Each row below holds a small network's activations on one input, seen along a few directions.
In each table, some parts of the input vary, and every possible input appears once, in random order.
A made-up example of a description, with smaller parts first: one of 4 places along a line, together with either a single point or (one of 2 separate values, together with one of 5 places around a ring) or one of 11 places along a line.
Shared parts are said once, and a part with two or three values counts as separate values.
In the rows, 128 means zero.

Other details of the inputs shift rows strongly along three fixed directions, in all tables alike. That doesn't count.

A family of inputs:
x1: [129 117 116 157 119 168 140 121 142 124 124 162 138]
x2: [155  69 199  80 150 141 170 128  92 150  86  98  80]
x3: [ 85 180  72 143 168 114 117 158 147  95 170 123 157]
x4: [ 72 156  66  75 151 106  94 120 167 121 151  92 146]
x5: [ 57 220  45 159 102  87 128 125  99 136 181 117 153]
x6: [147 166 162 161 193  87 188 147 125 162 107 115 156]
x7: [159 107 136 115 136 141 144 112 113 114 103 143  91]
x8: [ 64 124  65  80 126 113  87 106 186 147 152 105 141]
x9: [146  98 138 171  86 161 103 116 135 114  97 157 155]
x10: [229 110 163 189  84 201 101 121 120  72 116 170 161]
x11: [198 201 147 224 145 147 159 186 109  65 143 173 186]
x12: [198  76 133 211  92 182 118 136 137  92 120 170 160]
x13: [166 126 164 179 135 112 147 147 108 134  86 140 170]
x14: [ 83 123 159  20  98  71 156 115  92 210 174  46  49]
x15: [140  24 159  70  68 185  92 104 101 114  79 134  87]
x16: [145  37 147  70  77 160  91  92 106 114  82 142  71]
x17: [111 120 118  83  96 114 165  87  88 178 146  78  81]
x18: [141  63  88 139  84 164  86  95 161 108 131 169 112]
x19: [156 143 112 175 139 145 109 133 139  86 134 126 167]
x20: [ 41 143  76  82 129 136 104  86 181 149 152 125 126]
x21: [ 59 134 111  43 148  92 101 120 126 148 118  92 119]
x22: [ 97 216  64 164 132 121  99 136 179 116 177 169 194]
x23: [ 45 179  56 111 107 142  66 111 197 128 185 158 148]
x24: [171 179 122 176 166 135 151 129 121 101 116 139 179]
x25: [183  41 130 125  35 202  79  86 151 107 123 201  97]
x26: [107 126 176 116 192  71 163 166 132 181 116  58 112]
x27: [127  28 181  47  83 163  91  89 106 135  77  98  86]
x28: [104 121 188  89 159  95 161 169 124 176 138 108  93]
x29: [ 86 175 144  65 184  70 148 162 123 148 150 103  74]
x30: [171 162 220 107 205  66 183 182  92 164 114  76 123]
x31: [183 172 131 211 186  95 157 172 107  86 132 139 147]
x32: [152 145 190 143 201  66 218 168 103 171  96 110  88]
x33: [ 88 109  33 105  50 150  85  78 136 137 188  99 115]
x34: [ 55 200  57 181 126 125 111 151 154  99 158 178 182]
x35: [144  89 133 156  92 142 118 119 120 115  99 175 119]
x36: [217 129 207 186 168 142 178 137  92 112  88 119 145]
Description of these inputs: one of 4 separate values, together with either a single point or (one of 2 separate values, together with one of 4 places along a line).
The inputs of x33 and x14 match in every part but the choice among 4 separate values. If x8 is changed in the same way as x33 into x14, which row does it become? -> x22
Which other rows does x23 become when the choice among 2 separate values takes its other values? List them by row number. -> x10
Which other rows does x15 become when the choice among 2 separate values takes its other values? List them by row number. -> x34
Which other rows agree with x17 in the choice among 4 separate values? List them by row number. -> x1, x2, x6, x7, x20, x24, x32, x36

A family of inputs:
x37: [ 95 107  79 108  97 155  91  98 164 121 143 156 124]
x38: [141 171  99 175 107 135 139 130 106 101 155 147 146]
x39: [ 86  90  59  91  67 185  65  68 179 114 146 171 122]
x40: [ 72 156 130  91 184  74 150 149 126 157 127  87 117]
x41: [ 80 164 132  86 184  76 152 152 122 149 136  98 102]
x42: [215  24 214 135  99 163 137 121  92 130  61 121 108]
x43: [145 138 169 123 176  98 163 148 118 148 117  95 122]
x44: [150 169  97 177 112 133 132 127 121 113 162 130 162]
x45: [110  85 118  97  97 148  98 107 151 135 129 141 107]
x46: [ 98 168  78 151 105 122 128 121 136 134 166 139 137]
x47: [132 166 119 156 135 132 123 147 129 102 135 154 149]
x48: [ 78  62 164  20 121 113 117 117 140 188 116  91  61]
x49: [106 158 127 113 163 106 143 138 124 130 131 123 117]
x50: [197  98 135 177  95 176 107 119 132  90 116 158 155]
x51: [133 167  94 181 107 124 133 122 111 113 140 137 165]
x52: [129 157 136 143 156 111 140 153 120 116 130 131 130]
x53: [107 163 136 133 176  92 155 145 122 139 119 108 139]
x54: [107  96 117  73 103 150  87 106 154 135 135 121 114]
x55: [216  65 210 136 136 138 159 137  98 138  84 106 111]
x56: [163 156 146 193 141 128 142 155 116 106 112 146 173]
What is each input in this table made of? -> one of 4 separate values, together with either a single point or one of 4 places along a line
The inputs of x37 and x55 match in every part but the choice among 4 separate values. If x46 is changed in the same way as x37 into x55, which row does it become? -> x44
Which other rows does x50 become when the choice among 4 separate values takes its other values? List them by row number. -> x42, x45, x52
